A small network was shown many inputs. Here are its activations along a few directions, one row for each input.
In each table, some parts of the input vary, and every possible input appears once, in random order.
A made-up example of a description, with smaller parts first: one of 3 separate values, together with either a single point or one of 11 places along a line or (one of 5 places around a ring, together with one of 6 places along a line).
Shared parts are said once, and a part with two or three values counts as separate values.

Other details of the inputs vary at random and push rows far along two fixed directions, the same in every table; ignore that.

Rows:
R1: 1	-4	6	-5	2	-1	6	-1	-10	-7	-10	4
R2: -2	23	-3	9	1	2	1	-8	-1	-1	13	-18
R3: -5	19	-3	6	9	-2	4	1	15	5	9	-8
R4: 1	-3	-2	-2	1	-4	8	-1	-10	-10	-2	2
R5: -2	-8	-4	-3	3	-3	3	4	4	-3	-10	3
R6: -4	-10	-4	-4	0	0	3	0	3	-5	-3	10
R7: -1	-21	-3	-8	-12	-3	3	-2	-9	-10	-2	12
R8: 0	3	-9	4	-3	0	-5	-2	6	4	5	-4
R9: -6	19	-2	13	-2	3	5	-7	10	-1	6	-17
R10: 4	-11	-7	0	-12	-4	-1	-1	-6	-5	-1	2
R11: -1	-9	-1	-2	-5	-3	5	1	-2	-7	-12	1
R12: 3	22	2	11	1	1	-5	-5	-1	4	6	-20
R13: 1	5	-6	0	5	-2	3	2	0	-2	11	-7
R14: 5	-9	-3	-3	2	-8	-3	7	1	8	-1	5
R15: 2	-6	-2	-5	6	-3	7	5	-3	-7	1	5
R16: 3	5	-9	1	2	-6	-2	4	6	7	8	-2
R17: 3	19	-3	7	4	4	-4	-2	5	5	14	-15
R18: 0	4	-2	8	-5	-2	0	2	1	0	-8	-11
R19: 5	-17	6	-9	2	0	1	9	-9	-2	-10	12
R20: 3	-6	1	-6	8	-4	7	7	-3	-4	-7	2
R21: -1	-17	3	-12	4	-6	5	8	-1	-1	-11	19
R22: 4	-11	-3	1	-9	-5	-3	0	-5	-2	-6	-1
R23: 1	2	-5	6	0	-1	-7	0	6	7	0	-7
R24: -2	-21	-7	-9	-4	-3	0	1	-3	-6	-1	15
R25: 5	-3	1	0	0	-4	1	4	-11	-4	-10	-2
R26: -3	20	1	9	8	-1	-2	5	12	13	2	-12
R27: 8	-19	4	-9	0	-2	-3	5	-10	0	-4	12
R28: 5	8	-3	3	-3	-1	-2	-4	-8	-2	6	-7
R29: -5	17	-6	4	6	-2	0	0	12	7	15	-9
R30: -23	10	61	-4	-9	56	-23	-30	11	19	0	39
Each input here is: one of 5 places around a ring, together with one of 6 places around a ring.
Changing only the place on the ring of 6 turns R3 into R16. The same change can be made to R9. Which row results?
Answer: R10
Start at R5 and move only the place on the ring of 6, one step at a time. The first step leads to R6. Which rows follow, in order?
Answer: R24, R8, R23, R30
Start at R2 and move only the place on the ring of 6, one step at a time. The first step leads to R4. Which rows follow, in order?
Answer: R1, R25, R12, R28

Rows:
R31: -11	13	13	2	-7	12	-4	-20	-1	0	13	7
R32: -8	24	7	8	3	11	-13	-7	20	21	8	-8
R33: -2	28	-13	15	-5	-3	5	-8	6	-1	17	-23
R34: 4	5	-15	8	1	-11	-3	9	12	11	1	-10
R35: 15	3	-24	8	8	-25	13	20	-14	-9	-8	-25
R36: 20	-48	-28	-8	-13	-34	12	17	-31	-25	-20	-4
R37: -3	26	19	9	7	15	1	-7	2	5	7	-17
R38: -8	-13	32	-14	3	15	1	3	1	6	-21	37
R39: 5	-7	-22	-1	1	-13	-3	11	1	4	17	3
R40: -5	28	3	11	17	-6	8	11	20	10	-6	-24
R41: 12	-4	-30	13	-5	-19	8	8	-13	-18	-9	-34
R42: 0	22	-20	9	8	1	-4	-2	20	7	25	-19
R43: -10	-13	32	-16	8	11	0	-1	1	6	-22	35
R44: 13	-35	-30	-16	-2	-26	4	17	-5	-7	9	13
R45: -6	23	0	6	5	9	-11	-13	16	16	27	-3
R46: -2	12	20	10	-17	17	-9	-18	-9	-2	-2	-1
R47: -6	-24	24	-15	-9	17	-12	-4	5	11	-2	35
R48: -8	-17	22	-15	-16	16	-3	-16	-9	-7	8	31
R49: -12	-16	31	-15	9	20	2	3	2	2	-21	35
R50: 3	-20	7	-8	-17	3	-5	-8	-24	-11	-13	12
R51: 0	7	-12	7	6	-1	-5	4	17	9	2	-10
R52: 7	-31	-27	-10	-5	-20	13	9	-14	-22	-4	6
R53: -3	30	17	7	8	14	-2	-10	0	5	2	-16
R54: 8	9	-6	6	11	-2	8	3	-3	-8	-7	-20
Changing only one part turns R34 into R47. The same change can be made to R33. Which row results?
Answer: R48
Describe the family of inputs behind these rows.
Answer: one of 4 separate values, together with one of 6 places around a ring
Change only the choice among 4 separate values in R50. List by row number the other rows that result.
Answer: R36, R41, R46
Change only the choice among 4 separate values in R35. List by row number the other rows that result.
Answer: R37, R53, R54
